A small network was trained on made-up records. Each row is its average activation on records with the value named, seen along a few directions.
Related values have similar rows: they may be neighbours, one step apart, or belong to one group.

Field Sida:
n1: [ 28  22  13  -2  16  -9  -3  36 -24  -6  12 -14  -8  52   6 -14 -40   6
  20  13 -10  12]
n5: [ 50  17  18 -55   0   4   0  25 -16  41 -24  -1 -48  70   6  16   6  -2
 -11 -26 -23 -36]
n4: [-36   9 -36   1  14 -14  -3  17  51   8 -11   8  24 -48 -34  22  30  28
 -26  45 -43  40]
n2: [-68 -31  -3   3 -30   3   4 -23   4 -22   0   3  23 -47   7  15  12 -12
  -8  25  28   6]
n6: [ 48 -10 -11  48  -3  26 -32  -2  -7 -39 -28 -30  -2  45  21 -39 -51   3
  11 -42  -7 -10]
n3: [-22  -8  18   5   2 -10  34 -55  -7  18  51  34  12 -73  -5  -1  43 -23
  15 -14  55 -12]
The values of Sida form 2 separate groups.
List the group mates of n3, in the order listed.
> n4, n2

Field Ler:
b2: [-81 -48 -31  28 -39  -1   9 -43  39 -24 -10  17  48 -89 -13   7  40 -22
 -33  32  14  15]
b3: [ 21  -8 -17  81  12  13 -27  -6  -1 -65   4 -29  31   3  13 -51 -63  12
  29 -16   6  25]
b1: [ 32   1  27   9   4  34 -27 -13 -41 -15  -2 -27 -30  41  37  -9 -37   8
  37 -55  34 -31]
b5: [ 43  24  36 -46  15 -11  32 -16 -25  66  32  31 -38  13  -5   8  43 -21
   9 -31  20 -40]
b4: [ 26  28 -43  11  29 -17 -16  56  48   2 -29  -8  12  19 -34  -3 -10  37
 -25  35 -83  44]
b7: [-60  -7  21 -29  -8  -8  24 -26 -11  15  33  21   4 -57   1  31  36  -9
   7  18  45  -3]
b6: [ 20   9   7 -54 -12 -11   5  49 -10  21 -28  -4 -27  70   1  17  -9  -5
 -23  17 -37 -10]
The values of Ler form a star with 3 arms.
Which values are neighbours of b5? Give them in the order they are listed.
> b1, b7, b6

Field Lapu:
v5: [-33   0  12 -54 -14 -16  23   9  -1  33   3  19 -10  -8  -8  35  36 -12
 -19  29   0  -7]
v3: [ 34   9  17   9  13  19 -18  -2 -26 -10   2 -19 -20  32  21 -11 -31  11
  29 -38  16 -16]
v1: [-47 -15  10 -10  -9   0  20 -45   2  13  25  23   8 -71  -2  21  46 -11
   2  -4  44 -11]
v2: [ -3  -7 -34  37   1   3 -19  10  32 -27 -24 -12  24  -8 -11 -14 -14  14
 -14  13 -33  26]
v6: [ 69  18  20 -20   3  -9   7  33 -31  17  -2  -5 -29  89   8 -22 -30 -18
   4 -14 -19 -20]
v4: [-21  -6 -24  38   6   2 -13  -4  24 -27  -4  -7  28 -34  -8  -9  -7  15
  -1  14  -9  27]
The values of Lapu form 3 separate groups.
List the group mates of v4, in the order listed.
> v2
List the group mates of v5, in the order listed.
> v1
